A small network was shown many inputs. Here are its activations along a few directions, one row for each input.
In each table, some parts of the input vary, and every possible input appears once, in random order.
A made-up example of a description, with smaller parts first: one of 2 separate values, together with either a single point or one of 9 places around a ring or (one of 4 places along a line, together with one of 5 places around a ring).
Shared parts are said once, and a part with two or three values counts as separate values.
In the rows, zero is written as 128.

Other details of the inputs shift rows strongly along two fixed directions, in all tables alike. That doesn't count.

A family of inputs:
r1: [133 191 219 174 150 204 121 135  70 162 102]
r2: [106 192 245 198 124 151 165 154 100 200 178]
r3: [130 135 121 160 120  59 152 118 140 165 154]
r4: [148 110  81  68 146 161  73 107 124  42  62]
r5: [121 138 162 153 124 120 138 137 129 137 159]
r6: [146  91  66 101 120  87 136 126 148  95 149]
r7: [140 134 127 144 115  93 156 132 155 139 163]
r8: [140  99 118 118  95 146 120 140 134 126  76]
r9: [182 163 142 137 104  88 137 109 128 160 116]
r10: [117 202 222 203  73 171 154 167  79 227 121]
r11: [127 110  71 105 137  95 138 113 156 114 131]
r12: [110 114 109 125 141 105 118 114 145 115 129]
r13: [ 94 121 162 122 146 174 101 141 110  97 138]
r14: [ 80 133 155 121 161 173 104 125 120 111 120]
r15: [163 116  78 128 105  57 169 125 167 133 165]
r16: [162 118  81 131 105  57 166 123 175 131 164]
r17: [168  77  71 108  96  93 124 146 162 122  78]
r18: [144 141 158 102 146 194  76 114 105 117  94]
r19: [231 154  88 183  85  18 171 101 163 200 146]
r20: [123 160 142 160 128  94 168 125 140 178 155]
r21: [ 84 103 110  81 168 180  95 123 108  83 111]
r22: [111  79  78  60 152 169  94 128 137  45 119]
r23: [100 124 132 128 146 126 120 125 113 128 132]
r24: [ 82 100 114  85 168 176  87 124 105  80 109]
r25: [178 100  75 148  57  67 162 117 156 150 101]
r26: [104 111 139 107 145 167 109 140 106  95 139]
r27: [116 125 105 122 140 109 132 117 151 123 133]
r28: [ 74 177 216 153 161 197 140 146  76 176 142]
r29: [ 95  94 126  89 154 181  85 137 111  63 125]
Each input here is: either one of 4 places along a line or one of 5 places around a ring or (one of 2 separate values, together with one of 10 places around a ring).
Q: Change only the choice among 2 separate values in r29. List by row number the other rows that result.
A: r23
Q: Start at r24 and move only the place on the ring of 10, one step at a time. The first step leads to r21. Which rows follow, in order?
A: r28, r11, r20, r27, r14, r12, r3, r23
Q: Start at r19 and move only the place on the ring of 5, one step at a time. The first step leads to r1. Which rows follow, in order?
A: r4, r9, r18
Q: Start at r17 and move only the place on the line of 4, one step at a time. The first step leads to r8. Which rows follow, in order?
A: r25, r10

A family of inputs:
r30: [105 126 153 104 132 211  73 132 103  84  66]
r31: [ 78  87  90  77 140 154 126 122 137  84 126]
r32: [147 145 156 141 115 159 129 137 128 154 100]
r33: [ 88  70 107  94 153 164  84 145 140  60 134]
r34: [142 180 183 165 135  66 157 109 123 202 182]
r35: [176 170 169 182  93 105 173 139 126 216 131]
r36: [136 127 104  83 176 103 109 111 139  86 133]
r37: [146  91  73 124  99  49 173 125 170 108 169]
r38: [ 68 145 221 129 146 230 114 165  88 117 163]
r39: [162 101  88 102 117 140 108 124 123 110  91]
r40: [ 72 141 179 167 138 128 164 143 111 189 150]
r41: [148 165 184 170 104 143 144 142  85 189 119]
r42: [137 110  48  97 168 115  98  83 150  55 133]
r43: [178 168 153 193  71  59 174 130 110 213 135]
r44: [141  59  43 122 115  31 151 121 183  94 149]
r45: [155 142 151 142 117 157 133 137 110 163 109]
r46: [ 80 135 141 144 140 132 136 159 122 148 150]
r47: [172 149 126 168  76  63 155 124 129 175 118]
r48: [166 104  32 110 131  36 118  73 182 105 158]
r49: [108 163 202 143 125 207 106 144  98 138  85]
r50: [104 141 137  93 200 185  97 111 105  68 121]
r51: [115 103  59  94 116  94 139 138 159  96 154]
r52: [117 122 144 100 136 211  83 131 126  90  69]
Q: Describe the family of inputs behind these rows.
A: either one of 5 places around a ring or (one of 2 separate values, together with one of 4 places along a line) or one of 10 places around a ring
Q: Change only the choice among 2 separate values in r51. List by row number the other rows that result.
A: r46
Q: Start at r35 and move only the place on the ring of 10, one step at a time. The first step leads to r32. Which rows follow, in order?
A: r52, r49, r30, r47, r43, r41, r39, r45
